Each row below holds a small network's activations on one record, seen along a few directions.
Each row is followed by the record's values for the fields NUPAP, NIZUR, KEPO, POKED, MUL, GUZ.
Not every record has every field; a missing one is left out.
Other fields move the rows too, some of them a lot.
(in the rows, 500 means zero)
Random noise pushes rows far along 2 fixed directions. That doesn't count. These rows show it; they differ only by the noise:
| 428 | 529 | 574 | 559 | 457 | 597 | 409 | 631 | 480 | 572 | 490 | 454 | 535 | 409 | 495 | 428 |
| 352 | 759 | 751 | 483 | 341 | 611 | 606 | 394 | 529 | 460 | 505 | 479 | 367 | 516 | 433 | 363 |
| 543 | 691 | 301 | 460 | 405 | 628 | 388 | 376 | 436 | 596 | 538 | 456 | 553 | 356 | 674 | 494 |
| 355 | 467 | 746 | 604 | 471 | 581 | 445 | 743 | 510 | 544 | 465 | 457 | 505 | 452 | 388 | 384 |

| 537 | 625 | 367 | 491 | 396 | 451 | 518 | 381 | 464 | 510 | 556 | 460 | 568 | 474 | 538 | 518 | -> (NUPAP kal; NIZUR gaba; KEPO vuvo; POKED komig; MUL soven; GUZ vegol)
| 513 | 409 | 655 | 525 | 530 | 452 | 475 | 661 | 494 | 491 | 519 | 492 | 423 | 440 | 364 | 387 | -> (NUPAP tefe; NIZUR sadak; KEPO mebu; POKED komig; MUL soven; GUZ vegol)
| 435 | 442 | 552 | 442 | 631 | 394 | 530 | 510 | 459 | 477 | 407 | 487 | 471 | 532 | 509 | 567 | -> (NUPAP tefe; NIZUR gaba; KEPO mebu; POKED nera; MUL soven; GUZ limab)
| 650 | 426 | 385 | 618 | 576 | 482 | 389 | 439 | 509 | 537 | 497 | 440 | 567 | 352 | 571 | 395 | -> (NUPAP tefe; NIZUR sadak; KEPO vuvo; POKED komig; MUL zun; GUZ limab)
| 408 | 442 | 579 | 439 | 582 | 392 | 542 | 549 | 497 | 565 | 470 | 621 | 605 | 588 | 516 | 468 | -> (NUPAP tefe; NIZUR sadak; KEPO vuvo; POKED nera; MUL soven; GUZ limab)
| 542 | 636 | 356 | 412 | 556 | 579 | 506 | 419 | 602 | 407 | 431 | 519 | 226 | 507 | 511 | 735 | -> (NUPAP kal; NIZUR sadak; KEPO mebu; POKED nera; MUL soven; GUZ limab)
| 424 | 726 | 471 | 398 | 430 | 576 | 576 | 263 | 575 | 424 | 587 | 580 | 333 | 571 | 499 | 490 | -> (NUPAP kal; NIZUR sadak; KEPO vuvo; POKED nera; MUL soven; GUZ limab)
| 526 | 465 | 422 | 470 | 553 | 353 | 523 | 540 | 470 | 491 | 420 | 502 | 513 | 426 | 537 | 544 | -> (NUPAP tefe; NIZUR gaba; KEPO vuvo; POKED komig; MUL soven; GUZ vegol)
| 565 | 309 | 307 | 502 | 610 | 428 | 407 | 643 | 455 | 544 | 506 | 485 | 563 | 440 | 525 | 739 | -> (NUPAP kal; NIZUR gaba; KEPO mebu; POKED komig; MUL soven; GUZ limab)
| 564 | 554 | 578 | 529 | 546 | 425 | 535 | 467 | 528 | 385 | 503 | 486 | 540 | 489 | 408 | 263 | -> (NUPAP tefe; NIZUR gaba; KEPO vuvo; POKED nera; MUL soven; GUZ vegol)
| 502 | 619 | 338 | 398 | 383 | 700 | 431 | 373 | 405 | 554 | 642 | 495 | 565 | 447 | 658 | 574 | -> (NUPAP kal; NIZUR gaba; KEPO mebu; POKED nera; MUL zun)
| 574 | 702 | 260 | 445 | 394 | 634 | 522 | 282 | 450 | 518 | 575 | 438 | 440 | 437 | 679 | 719 | -> (NUPAP kal; NIZUR gaba; KEPO mebu; POKED komig; MUL zun; GUZ limab)
| 482 | 749 | 655 | 490 | 352 | 591 | 518 | 274 | 479 | 473 | 610 | 432 | 490 | 439 | 455 | 334 | -> (NUPAP tefe; NIZUR sadak; KEPO mebu; POKED nera; MUL zun; GUZ vegol)
| 487 | 464 | 500 | 498 | 690 | 351 | 621 | 568 | 563 | 357 | 362 | 502 | 340 | 501 | 472 | 559 | -> (NUPAP tefe; NIZUR gaba; KEPO vuvo; POKED komig; MUL soven; GUZ limab)
| 480 | 571 | 346 | 415 | 612 | 445 | 621 | 424 | 539 | 510 | 448 | 622 | 416 | 564 | 602 | 764 | -> (NUPAP kal; NIZUR sadak; KEPO vuvo; POKED komig; MUL soven; GUZ limab)
| 551 | 538 | 327 | 486 | 569 | 455 | 533 | 433 | 523 | 477 | 465 | 560 | 423 | 496 | 584 | 754 | -> (NUPAP kal; NIZUR sadak; KEPO vuvo; POKED komig; MUL soven; GUZ limab)
| 488 | 732 | 588 | 309 | 453 | 511 | 671 | 160 | 540 | 463 | 503 | 581 | 366 | 575 | 575 | 559 | -> (NUPAP tefe; NIZUR sadak; KEPO mebu; POKED nera; MUL zun; GUZ limab)
| 494 | 462 | 437 | 561 | 538 | 503 | 408 | 582 | 578 | 480 | 488 | 465 | 558 | 516 | 431 | 461 | -> (NUPAP kal; NIZUR gaba; KEPO vuvo; POKED nera; MUL soven; GUZ limab)
| 624 | 569 | 470 | 446 | 512 | 315 | 512 | 377 | 450 | 442 | 506 | 459 | 693 | 502 | 569 | 370 | -> (NUPAP tefe; NIZUR gaba; KEPO vuvo; POKED nera; MUL soven; GUZ vegol)
| 594 | 608 | 331 | 482 | 463 | 578 | 446 | 374 | 598 | 429 | 623 | 490 | 398 | 431 | 626 | 524 | -> (NUPAP kal; NIZUR sadak; KEPO vuvo; POKED nera; MUL zun; GUZ limab)
| 366 | 435 | 661 | 573 | 522 | 554 | 619 | 569 | 567 | 433 | 469 | 519 | 441 | 545 | 367 | 583 | -> (NUPAP kal; NIZUR gaba; KEPO vuvo; POKED komig; MUL zun; GUZ limab)
| 652 | 391 | 548 | 558 | 718 | 264 | 490 | 510 | 574 | 277 | 439 | 458 | 516 | 445 | 458 | 321 | -> (NUPAP tefe; NIZUR gaba; KEPO vuvo; POKED nera; MUL soven; GUZ limab)
| 446 | 562 | 545 | 533 | 520 | 489 | 593 | 518 | 594 | 313 | 431 | 488 | 202 | 509 | 403 | 587 | -> (NUPAP kal; NIZUR gaba; KEPO vuvo; POKED komig; MUL soven; GUZ limab)
| 500 | 469 | 282 | 418 | 611 | 480 | 539 | 502 | 536 | 462 | 503 | 472 | 450 | 504 | 533 | 742 | -> (NUPAP kal; NIZUR gaba; KEPO mebu; POKED komig; MUL soven; GUZ limab)
| 595 | 518 | 405 | 444 | 527 | 457 | 461 | 407 | 412 | 568 | 504 | 465 | 691 | 468 | 524 | 450 | -> (NUPAP tefe; NIZUR gaba; KEPO mebu; POKED nera; MUL soven; GUZ vegol)
| 450 | 300 | 553 | 580 | 413 | 522 | 338 | 746 | 354 | 723 | 538 | 469 | 689 | 562 | 487 | 540 | -> (NUPAP kal; NIZUR gaba; KEPO mebu; POKED nera; MUL soven; GUZ vegol)
| 460 | 392 | 551 | 520 | 537 | 432 | 530 | 513 | 457 | 598 | 505 | 543 | 745 | 549 | 565 | 433 | -> (NUPAP tefe; NIZUR gaba; KEPO vuvo; POKED komig; MUL zun; GUZ limab)
| 520 | 347 | 590 | 463 | 621 | 391 | 447 | 623 | 426 | 578 | 484 | 579 | 645 | 509 | 489 | 497 | -> (NUPAP tefe; NIZUR sadak; KEPO mebu; POKED nera; MUL soven)
| 491 | 450 | 473 | 625 | 590 | 634 | 386 | 605 | 607 | 469 | 528 | 401 | 389 | 343 | 380 | 630 | -> (NUPAP kal; NIZUR sadak; KEPO mebu; POKED komig; MUL zun; GUZ limab)
| 461 | 471 | 279 | 529 | 371 | 635 | 397 | 505 | 416 | 667 | 538 | 488 | 590 | 424 | 661 | 661 | -> (NUPAP kal; NIZUR gaba; KEPO vuvo; POKED komig; MUL zun)
| 661 | 642 | 344 | 540 | 342 | 557 | 306 | 343 | 447 | 561 | 673 | 479 | 604 | 426 | 622 | 310 | -> (NUPAP kal; NIZUR sadak; KEPO vuvo; POKED nera; MUL soven; GUZ vegol)
| 584 | 282 | 455 | 563 | 597 | 472 | 361 | 807 | 483 | 515 | 423 | 473 | 643 | 368 | 503 | 416 | -> (NUPAP tefe; NIZUR gaba; KEPO vuvo; POKED nera; MUL zun; GUZ vegol)
| 457 | 704 | 566 | 470 | 278 | 523 | 519 | 313 | 429 | 533 | 573 | 499 | 597 | 621 | 523 | 428 | -> (NUPAP kal; NIZUR gaba; KEPO vuvo; POKED nera; MUL soven; GUZ vegol)
| 597 | 454 | 455 | 459 | 526 | 433 | 485 | 446 | 410 | 521 | 489 | 520 | 761 | 492 | 650 | 448 | -> (NUPAP tefe; NIZUR gaba; KEPO vuvo; POKED nera; MUL zun)
| 542 | 614 | 474 | 550 | 569 | 616 | 441 | 398 | 518 | 443 | 560 | 431 | 439 | 391 | 495 | 419 | -> (NUPAP tefe; NIZUR sadak; KEPO mebu; POKED nera; MUL zun; GUZ limab)

Here are new rows. What are their fields?
| 577 | 295 | 463 | 553 | 691 | 432 | 460 | 735 | 548 | 549 | 431 | 477 | 610 | 394 | 472 | 602 | -> (NUPAP tefe; NIZUR sadak; KEPO mebu; POKED komig; MUL zun; GUZ limab)
| 456 | 660 | 691 | 577 | 409 | 485 | 612 | 422 | 570 | 306 | 534 | 437 | 331 | 476 | 282 | 311 | -> (NUPAP kal; NIZUR gaba; KEPO vuvo; POKED komig; MUL soven; GUZ vegol)
| 520 | 513 | 414 | 456 | 499 | 451 | 544 | 503 | 353 | 665 | 510 | 523 | 657 | 577 | 625 | 533 | -> (NUPAP tefe; NIZUR gaba; KEPO mebu; POKED komig; MUL soven; GUZ vegol)
| 455 | 291 | 554 | 593 | 439 | 547 | 281 | 766 | 369 | 641 | 571 | 434 | 662 | 478 | 468 | 510 | -> (NUPAP kal; NIZUR gaba; KEPO mebu; POKED nera; MUL soven; GUZ vegol)
| 363 | 308 | 861 | 480 | 643 | 251 | 696 | 686 | 526 | 414 | 391 | 509 | 438 | 654 | 315 | 500 | -> (NUPAP tefe; NIZUR gaba; KEPO mebu; POKED komig; MUL soven; GUZ limab)
| 353 | 554 | 545 | 530 | 399 | 601 | 538 | 559 | 463 | 630 | 584 | 596 | 517 | 580 | 474 | 543 | -> (NUPAP kal; NIZUR sadak; KEPO vuvo; POKED komig; MUL soven; GUZ vegol)
| 481 | 620 | 460 | 430 | 439 | 505 | 657 | 318 | 563 | 397 | 542 | 535 | 387 | 554 | 584 | 610 | -> (NUPAP kal; NIZUR gaba; KEPO vuvo; POKED komig; MUL zun; GUZ limab)
| 521 | 689 | 568 | 562 | 566 | 540 | 533 | 364 | 680 | 255 | 462 | 442 | 251 | 485 | 352 | 497 | -> (NUPAP kal; NIZUR sadak; KEPO vuvo; POKED nera; MUL soven; GUZ limab)
| 480 | 560 | 624 | 416 | 590 | 302 | 616 | 428 | 589 | 291 | 398 | 491 | 387 | 540 | 453 | 408 | -> (NUPAP tefe; NIZUR gaba; KEPO vuvo; POKED nera; MUL soven; GUZ limab)
| 294 | 397 | 846 | 538 | 608 | 483 | 599 | 719 | 557 | 398 | 439 | 496 | 424 | 662 | 284 | 570 | -> (NUPAP kal; NIZUR gaba; KEPO mebu; POKED nera; MUL soven; GUZ limab)
| 504 | 578 | 637 | 464 | 626 | 317 | 643 | 340 | 517 | 313 | 443 | 504 | 523 | 551 | 463 | 417 | -> (NUPAP tefe; NIZUR gaba; KEPO vuvo; POKED nera; MUL soven; GUZ limab)
| 679 | 622 | 175 | 479 | 690 | 426 | 463 | 326 | 571 | 353 | 531 | 461 | 420 | 312 | 581 | 540 | -> (NUPAP tefe; NIZUR sadak; KEPO vuvo; POKED komig; MUL soven; GUZ limab)
| 574 | 478 | 300 | 537 | 483 | 488 | 440 | 570 | 447 | 505 | 525 | 465 | 578 | 429 | 541 | 621 | -> (NUPAP kal; NIZUR gaba; KEPO vuvo; POKED komig; MUL soven; GUZ vegol)
| 336 | 354 | 811 | 640 | 519 | 486 | 424 | 853 | 509 | 555 | 376 | 487 | 492 | 503 | 285 | 417 | -> (NUPAP tefe; NIZUR sadak; KEPO vuvo; POKED nera; MUL soven; GUZ vegol)
| 694 | 556 | 260 | 493 | 613 | 493 | 354 | 412 | 551 | 398 | 502 | 432 | 456 | 350 | 525 | 652 | -> (NUPAP kal; NIZUR sadak; KEPO mebu; POKED nera; MUL soven; GUZ limab)
| 565 | 587 | 468 | 479 | 518 | 535 | 537 | 302 | 576 | 306 | 519 | 469 | 475 | 448 | 485 | 489 | -> (NUPAP kal; NIZUR gaba; KEPO vuvo; POKED nera; MUL zun; GUZ limab)
| 470 | 441 | 614 | 618 | 526 | 565 | 475 | 534 | 656 | 361 | 476 | 410 | 406 | 475 | 315 | 400 | -> (NUPAP kal; NIZUR gaba; KEPO vuvo; POKED nera; MUL zun; GUZ limab)
